These are the activations of a small network on made-up records, seen along a few directions, one row for each record.
After each row come some of the record's fields: ZIT, KITI, MASEN, FALOM.
Not every record has every field; a missing one is left out.
Other fields move the rows too, some of them a lot.
In the rows, 500 means zero.
Random noise pushes rows far along 12 fixed directions. That doesn't count. These rows show it; they differ only by the noise:
[484 571 381 399 496 575 337 523 516 596 534 519 600 573 518 439 656 639
 482 325 549 485 563 514 545 387 541 603 568 596 516]
[610 383 520 800 560 434 452 621 336 327 466 589 372 400 538 501 574 364
 493 767 644 298 350 556 614 511 506 528 558 470 404]
[556 208 404 143 349 476 563 532 570 359 582 453 464 417 491 621 459 338
 523 408 595 514 835 566 507 514 516 580 553 621 472]
[311 442 696 610 392 784 633 544 418 536 426 530 583 429 492 444 678 807
 404 327 492 528 601 344 532 539 591 456 642 435 368]
[545 256 554 330 361 708 468 545 402 488 480 684 523 616 181 508 630 651
 357 601 481 604 612 542 376 559 658 518 549 560 440]
[642 814 232 316 552 379 438 416 703 615 608 288 560 635 648 520 353 534
 461 314 351 524 283 159 504 431 387 493 371 665 795]
[404 659 648 610 744 591 421 410 344 847 312 530 428 725 582 310 183 564
 393 781  47 691 367 305 351 370 430 461 356 339 410]
[554 461 279 548 498 543 307 667 688 451 555 330 549 699 684 188 501 738
 457 341 531 289 872 318 828 398 417 735 650 504 397]
[524 262 240 614 715 435 293 666 553 405 632 784 463 591 504 391 711 379
 830 848 565 384 686 752 490 547 363 860 740 205 657]
[546 573 121 390 403 371 386 228 582 530 521 393 525 483 585 419 738 470
 798 267 617 349 411 722 222 191 387 472 499 243 867]
[576 656 439 265 661 276 252 526 441 593 618 545 487 495 621 605 527 219
 518 496 612 446 415 739 542 338 468 524 401 607 474]
[573 412 535 235 375 501 492 499 761 535 742 564 539 765 397 465 557 580
 484 423 549 468 786 448 397 587 577 513 532 127 580]
[323 373 783 258 584 512 544 626 309 619 405 451 411 247 778 649 151 148
 421 503 441 641 815 457 675 461 478 537 447 792  67]
[360 512 879 238 692 461 502 668 329 610 552 579 463 417 605 623 366 297
 366 619 386 619 603 534 590 559 416 378 385 521 187]

[523 514 523 410 609 356 475 561 639 446 533 368 427 560 651 383 319 366
 555 504 430 447 740 491 638 512 323 499 392 352 421]  {ZIT: luk, KITI: sezo, MASEN: vemif, FALOM: gazad}
[581 141 196 648 208 585 468 330 596 487 382 557 404 426 489 454 428 333
 792 500 714 463 800 524 332 415 700 820 664 465 624]  {ZIT: luk, FALOM: midak}
[282 679 699 321 644 643 446 465 438 871 512 786 628 546 350 629 517 446
 585 603 338 792 357 501 219 597 510 479 405 476 568]  {ZIT: tak, KITI: sezo, MASEN: vemif, FALOM: gazad}
[480 699 407 440 447 410 437 492 655 499 635 388 618 528 522 435 683 616
 568 263 640 364 419 530 512 469 372 365 444 448 637]  {ZIT: luk, KITI: sezo, MASEN: marup, FALOM: gazad}
[505 437 524 280 679 388 796 422 639 327 702 529 472 641 433 670 538 584
 363 488 295 671 580 777 470 579 598 511 588 280 596]  {ZIT: luk, FALOM: niz}
[624 605 112 479 515 458 476 414 667 417 519 344 569 656 456 475 458 616
 414 405 472 479 339 508 546 418 504 607 501 818 700]  {ZIT: tak, KITI: fefev, MASEN: marup, FALOM: gazad}
[636 656 267 276 617 358 364 498 450 486 518 412 521 529 474 592 442 431
 407 498 415 539 278 589 564 398 423 520 400 927 600]  {ZIT: tak, KITI: sezo, MASEN: marup, FALOM: niz}
[541 450 641 208 615 352 737 735 407 126 665 375 476 277 497 737 589 476
 301 513 400 527 372 462 716 714 244 234 426 721 459]  {ZIT: tak, KITI: sezo, FALOM: nodu}
[420 526 623 440 466 580 665 331 573 596 528 559 523 578 468 588 506 571
 450 341 457 644 595 595 364 500 741 535 576 317 512]  {ZIT: tak, KITI: sezo, FALOM: niz}
[502 368 715 681 440 567 529 495 457 491 415 550 441 566 419 389 470 467
 429 674 577 336 597 554 495 502 569 467 488 224 269]  {ZIT: luk, KITI: sezo, FALOM: gazad}
[508 426 282 452 761 475 415 715 507 413 494 458 476 538 586 391 343 520
 580 735 176 611 597 330 678 581 204 701 550 717 569]  {ZIT: tak, KITI: sezo, FALOM: niz}
[623 379 518 572 292 606 618 425 527 326 497 495 471 590 262 452 694 773
 361 452 540 444 465 505 421 542 674 377 536 304 552]  {ZIT: luk, FALOM: nodu}
[710 406 435 739 616 398 382 598 583 408 558 540 359 798 515 339 331 544
 353 762 433 432 636 508 704 512 627 706 581 391 378]  {ZIT: luk, KITI: sezo, MASEN: vemif, FALOM: niz}
[549 406 542 545 602 468 711 619 744 287 729 536 484 719 456 547 469 689
 284 527 431 561 708 534 734 734 668 650 689 400 459]  {ZIT: luk, KITI: fefev, MASEN: marup, FALOM: niz}
[664 438 637 253 235 438 639 409 737 392 577 323 448 577 455 534 387 433
 397 262 659 375 767 447 514 546 631 347 407 250 413]  {ZIT: luk, KITI: fefev, FALOM: midak}
[408 399 694 734 502 708 518 612 358 467 363 613 522 477 417 446 593 577
 358 572 629 418 574 578 636 527 633 555 601 582 194]  {ZIT: tak, KITI: sezo, MASEN: vemif, FALOM: gazad}
[369 866 699 288 877 511 351 740 507 714 711 610 675 693 561 483 638 756
 310 450 276 653 426 426 706 588 366 470 500 511 422]  {ZIT: luk, KITI: fefev, FALOM: nodu}
[390 575 622 304 759 233 631 653 665 366 743 373 505 466 766 583 410 325
 533 459 473 414 680 635 736 598 249 420 476 302 400]  {ZIT: luk, KITI: fefev, MASEN: marup, FALOM: rud}
[376 400 690 536 221 764 577 419 482 617 440 612 584 557 253 337 730 809
 581 444 510 502 569 384 179 567 520 292 519  70 587]  {ZIT: luk, KITI: fefev, MASEN: marup, FALOM: niz}
[425 422 553 346 310 463 805 287 625 513 505 279 506 327 736 712 307 257
 484 156 683 418 709 469 457 374 644 476 512 472 406]  {ZIT: tak, KITI: fefev, FALOM: rud}
[603 653 727 306 694 468 445 513 482 683 587 698 472 757 365 663 329 425
 283 681 308 726 387 489 453 602 702 522 412 517 438]  {ZIT: tak, KITI: sezo, FALOM: loz}
[426 533 422 908 778 570 475 520 363 471 450 760 495 503 462 486 782 597
 595 744 467 486 252 750 489 499 580 709 722 355 597]  {ZIT: tak, FALOM: loz}
[552 569 303 725 624 336 648 332 660 502 530 432 406 486 743 651 200 221
 552 562 523 507 356 518 523 437 649 719 575 566 589]  {ZIT: luk, KITI: fefev, FALOM: gazad}
[635 317 299 279 457 459 553 473 697 406 590 499 480 622 405 616 341 333
 477 557 514 542 695 557 485 557 589 718 534 637 563]  {ZIT: luk, KITI: sezo, FALOM: gazad}
[409 603 516 526 499 615 679 487 571 407 459 431 582 392 481 551 630 743
 469 242 407 623 493 421 618 616 519 502 582 619 583]  {ZIT: luk, KITI: sezo, MASEN: nufi, FALOM: midak}
[531 189 300 411 459 559 510 537 441 312 412 399 444 594 359 321 384 653
 414 694 259 574 687 522 483 461 337 533 499 624 472]  {ZIT: tak, KITI: sezo, FALOM: midak}
[350 566 626 479 527 703 529 594 455 547 469 581 614 487 377 444 649 769
 483 448 350 649 485 354 493 656 411 443 525 524 543]  {ZIT: tak, KITI: sezo, MASEN: nufi, FALOM: midak}
[595 333 419 420 384 531 326 507 296 486 399 575 485 554 213 416 544 487
 428 749 532 474 374 673 332 392 450 376 365 690 437]  {ZIT: luk, KITI: sezo, FALOM: gazad}
[531 684 723 242 546 397 440 556 522 639 686 493 533 603 525 575 447 499
 347 459 429 541 437 360 510 562 478 319 361 410 451]  {ZIT: tak, KITI: sezo, FALOM: loz}
[404 494 235 649 328 585 484 366 522 612 452 584 565 224 582 571 723 436
 970 351 669 521 354 355 208 493 443 596 619 471 932]  {ZIT: tak, KITI: fefev, MASEN: marup, FALOM: nodu}
[654 608 325 445 468 460 380 462 622 653 610 572 531 675 435 605 359 455
 454 533 485 633 363 316 437 537 657 647 462 766 692]  {ZIT: tak, KITI: sezo, MASEN: marup, FALOM: niz}
[399 249 579 554 602 469 693 507 415 285 335 426 358 318 624 503 363 311
 523 567 483 512 776 802 638 463 464 545 548 501 235]  {ZIT: luk, KITI: fefev, MASEN: vemif, FALOM: gazad}
[516 514 559 276 739 431 537 857 468 171 596 453 569 468 347 551 580 550
 309 669 384 474 415 559 813 770 170 370 401 830 396]  {ZIT: tak, KITI: fefev, MASEN: marup, FALOM: gazad}
[335 396 425 197 365 536 740 408 523 328 511 341 567 293 510 634 655 636
 507  86 487 652 705 746 506 451 505 432 593 664 536]  {ZIT: luk, KITI: sezo, MASEN: marup, FALOM: niz}
[483 373 562 289 240 524 511 425 648 651 589 441 511 563 579 482 339 438
 527 296 614 502 867 367 414 445 628 528 521 361 414]  {ZIT: tak, KITI: sezo, FALOM: niz}
[635 446 464 488 505 373 569 457 716 471 574 471 372 540 671 625 175 258
 501 417 568 585 798 459 656 566 742 762 558 548 439]  {ZIT: luk, KITI: sezo, MASEN: vemif, FALOM: midak}

Here are new rows. What are their fields?
[433 676 404 531 491 584 428 367 527 655 424 342 544 658 591 309 480 833
 419 239 320 597 533 425 499 296 546 492 514 510 519]  {ZIT: tak, KITI: sezo, MASEN: marup, FALOM: nodu}
[634 430 568 667 499 306 590 437 516 362 423 355 292 418 672 453 308 205
 585 655 579 259 514 517 522 462 420 409 424 161 436]  {ZIT: luk, KITI: fefev, FALOM: loz}
[584 718 488 559 635 465 236 578 448 603 453 456 489 717 506 295 422 672
 336 555 346 534 403 431 643 413 456 469 370 629 418]  {ZIT: luk, KITI: fefev, MASEN: marup, FALOM: nodu}
[461 517 199 350 774 392 541 457 556 418 544 508 569 570 460 537 560 427
 646 678 322 489 364 752 379 485 208 585 526 466 777]  {ZIT: tak, KITI: fefev, MASEN: marup, FALOM: rud}
[585 167 461 320 294 451 647 620 767 260 715 418 487 554 447 510 429 445
 507 491 646 377 888 410 569 669 465 539 573 383 464]  {ZIT: luk, KITI: sezo, FALOM: gazad}
[335 592 622 346 581 476 512 484 673 744 742 711 602 592 513 638 499 372
 641 508 520 661 565 529 309 629 537 560 508 276 597]  {ZIT: tak, KITI: sezo, FALOM: gazad}
[373 223 469 676 633 627 752 690 590 456 569 757 544 271 616 819 384 179
 719 755 595 587 621 268 582 865 547 928 804 693 557]  {ZIT: tak, KITI: fefev, FALOM: rud}
[301 612 667 514 585 565 715 543 670 558 650 540 614 528 561 595 495 610
 442 393 475 581 530 422 556 693 539 506 581 404 496]  {ZIT: luk, KITI: fefev, MASEN: marup, FALOM: gazad}
[607 470 433 637  85 578 499 468 483 523 355 313 487 193 623 569 368 395
 573 240 781 373 452  33 566 482 613 486 471 894 507]  {ZIT: luk, KITI: sezo, MASEN: marup, FALOM: niz}
[641 331 478 455 583 412 529 535 396 325 409 488 386 581 342 458 371 384
 413 871 341 469 437 582 452 533 318 377 334 478 475]  {ZIT: luk, KITI: fefev, MASEN: vemif, FALOM: rud}
[556 588 229 520 575 484 566 602 691 324 538 330 546 495 529 356 555 705
 690 502 262 482 424 119 539 686  60 470 474 437 898]  {ZIT: luk, KITI: sezo, MASEN: vemif, FALOM: midak}
[404 410 589 751 502 670 606 577 443 637 340 614 455 229 700 618 318 293
 721 587 494 614 548  71 525 683 549 733 626 609 510]  {ZIT: luk, KITI: fefev, FALOM: loz}
[252 617 548 448 502 487 696 279 532 593 479 388 541 274 782 660 505 410
 574  62 596 602 635 728 496 322 643 551 595 506 442]  {ZIT: tak, KITI: sezo, FALOM: midak}
[621 661 342 649 239 467 508 364 753 500 604 443 525 517 529 617 505 569
 494 135 756 521 449 382 568 526 860 604 554 652 649]  {ZIT: luk, KITI: sezo, MASEN: marup, FALOM: midak}
[386  83 447 283 321 661 531 509 419 418 374 537 476 368 393 459 525 479
 650 463 517 600 966 706 411 478 504 613 640 567 389]  {ZIT: tak, KITI: sezo, MASEN: marup, FALOM: niz}
[373 487 701 143 573 450 436 530 590 756 586 460 490 655 646 449 152 390
 451 473 306 670 939 473 536 459 461 537 410 405 263]  {ZIT: luk, KITI: sezo, MASEN: marup, FALOM: niz}
[262 464 479 581 708 588 515 575 510 559 444 569 529 420 692 419 503 506
 746 506 356 598 753 547 566 533 374 743 684 357 496]  {ZIT: tak, KITI: sezo, FALOM: niz}
[479 632 401 644 575 686 200 667 467 656 421 746 635 525 338 385 693 591
 707 645 522 519 346 316 476 645 395 671 541 640 682]  {ZIT: tak, KITI: fefev, MASEN: nufi, FALOM: midak}
